[141 128 118 157] out 118

[[118 105 106 156  99 142]
 [113 113 117 134 125 115]] out 117

[114 107 138 136 143 129] out 138

[142 106 134 123 130] out 134

[106 147 147 148 151] out 147

[106 132 142 141] out 142

[144 145 142 119 152 120 130] out 142

[[113 122 122 127]
 [103 133  98 156]
 [152 140 136 138]] out 136

[[141 118 129 107 130 152]
 [111 148 129 151 122 121]
 [156 116 125 112 132 117]] out 125
---
[[119 123 133 123 131 126 134]
 [138 127 104 127 126 144 106]
 [111 108 138 108 137 121 144]] --> 138

[[128 123 130 134 101]
 [128 131 127 124 147]
 [124 123 129 132 127]] --> 129

[[128 132 125 122 132 131 128]
 [138 117 156 129 110 114 116]
 [135 157 121 149 139 135 121]] --> 121

[[138 134 154 134 134 156]
 [137 132 151 134 134 155]
 [137 133 152 134 134 155]] --> 152

[[107 142  99 136 129 131]
 [133 111 154 127 116 126]
 [134 113 155 128 121 125]] --> 155

[[106 129 146 126]
 [145 138 146 126]
 [118 127 117 136]] --> 117
---
[135 135 109 150 133] 135, 133

[[152 129 140 120]
 [155 128 140 119]] 152, 119

[[105 122 137 129 130 144]
 [131 123 112 102 111 140]
 [100 129 132 126 128 141]] 105, 141

[151 131 116 119 106] 151, 106

[150 129 124 110 116 120] 150, 120

[141 100 135 128 119] 141, 119

[[128 128 128 127 128 130 142]
 [134 135 147 148 151 147 151]
 [128 128 128 127 129 132 146]] 128, 146

[109 125 156 128 100 138] 109, 138

[[ 99 100 143 130 120]
 [118 127 119 128 119]] 99, 119
---
119  148  151  125  137  142  155 Out: 125, 155

109  136  119  156  133 Out: 119, 156

116  150  139  110  144  137  130 Out: 110, 150

120  145  138  128  116  123  127
125  120  114  127  130  133  127
110  151  140  128  103  119  128
Out: 127, 151

129  138  135  118  146  106  144 Out: 118, 146

110  106  100  141  121 Out: 100, 141

150  141  151  135  102 Out: 151, 151

107  131  139  133  131  121  135 Out: 133, 139
---
[[129 120 128 106 158]
 [125 126 131  98 107]
 [147 129 115 110 145]] out 98

[[116 139 119 113]
 [114 106 113 104]
 [135 111 122 156]] out 113

[[141 126 126 132]
 [132 152 128 130]
 [109 128 138 124]] out 128

[[137 120 116 127 129 120]
 [128 124 125 127 124 132]
 [105 127 113 122 111 126]] out 124

[[129 111 136 122 149 138]
 [128 149 155 133 136 142]
 [124 131 136 129 125 133]] out 136

[[135 151 135 131]
 [108 140 123 131]
 [117 154 118 134]] out 123

[[128 125 115 152 147 138]
 [127 120 127 128 132 123]
 [129 124 128 127 129 117]] out 132

[[100 140 135 146 102 123 126]
 [105 121 137 136 112 113 126]
 [141 136 119 124 138 141 129]] out 113
---
[[126 146 122 115 131]
 [146 131 142 134 132]
 [107 128 143 139 144]] >> 131, 107

[149 142 151 143 144] >> 144, 149

[111 151 130 117 115] >> 115, 111

[118 104 115 116 139 107] >> 107, 118

[[111 122 154 111 114]
 [144 128 131 117 141]] >> 114, 144

[[137 132 134 128 143]
 [130 149 104 109 146]
 [145 110 158 153 122]] >> 143, 145
---
[109 128 134 135 103 140] yields 140, 109

[128 125 124 109 137 149] yields 149, 128

[[128 149 150 131 139 132]
 [142 127 128 128 128 128]
 [141 128 128 128 128 128]] yields 132, 141

[126 114 150 135] yields 135, 126

[154 157 126 119 130] yields 130, 154

[[123 135 122 106]
 [144 109 139 117]] yields 106, 144

[[141 144 109 127 111 133]
 [126 151 134 133 136 122]
 [137 156 130 123 138 130]] yields 133, 137
---
[[120 146 134 155]
 [122 139 129 123]
 [107 126 114 135]] gives 114

[[141 142 116 145 139 118 139]
 [114 107 113 141 110 112 117]
 [109 118 119 105 109 113 110]] gives 119

[[137 120 112 133 105 117 123]
 [130 152 140 120 116 123 129]
 [128 110 126 123 129 135 122]] gives 126

[[126 141 121 124 125 120]
 [123 127 126 123 137 137]
 [143 145 121 131  99 126]] gives 121

[[131 157 122 142]
 [131 156 122 142]
 [131 146 114 147]] gives 114

[[123 140 131 133 123 120 106]
 [130 139 123 118 128 132 132]
 [124 134 133 123 127 131 129]] gives 133
---
[[134 147 105 125 130 141 132]
 [145 144 110 116 132 120 126]] yields 132

[[121 120 115 110 124 150 139]
 [138 131 100 132 127 140 131]] yields 127

[[115 136 135 126 156]
 [131 113 120 132 101]] yields 120

[[126 128 129 133 144 138 115]
 [119 126 126 136 118 106 132]] yields 118

[[150 148 149 116]
 [127 130 128 128]] yields 130

[[140 137 122 147]
 [102 129 142 103]] yields 129

[[133 118 121 118 116]
 [104 126 109 137 125]] yields 109
